data =
135  140  122  121
133  138  102  135
Rows and columns are numbered from 1.
The entry at row 1, column 3 is 122
What is the entry at row 1, column 1?
A: 135
What is the entry in row 2 and column 1?
A: 133

[[130 121 140 147 128 127 125]
 [129 129 135 133 127 128 142]
 [123 143 120 103 124 120 135]
 [125 130 141 137 125 120 133]
 [133 137 130 133 114 140 122]
 [120 131 127 126 120 135 128]
 [117 112 120 125 124 132 118]
 [128 110 143 125 123 121 136]
 [152 120 109 126 146 140 118]]
Rows and columns are numbered from 1.
What is the entry in row 3 and column 3?
Answer: 120
What is the entry in row 2 and column 1?
Answer: 129
What is the bottom entry of the column that holds the largest entry?
Answer: 152
What is the entry at row 1, column 2?
Answer: 121
What is the entry at row 2, column 3?
Answer: 135
What is the bottom entry of the column that holds the smallest entry?
Answer: 126
What is the entry directly below the centre entry?
Answer: 126
What is the entry in the top-right corner?
Answer: 125
What is the entry directly below the smallest entry?
Answer: 137
What is the entry at row 1, column 3?
Answer: 140
What is the entry in the top-left corner?
Answer: 130
The entry directly above 117 -> 120
The top entry of the column that holds the smallest entry -> 147
The entry just left of the centre entry: 130
The entry in row 3 and column 1 is 123
What is the bottom-right entry?
Answer: 118
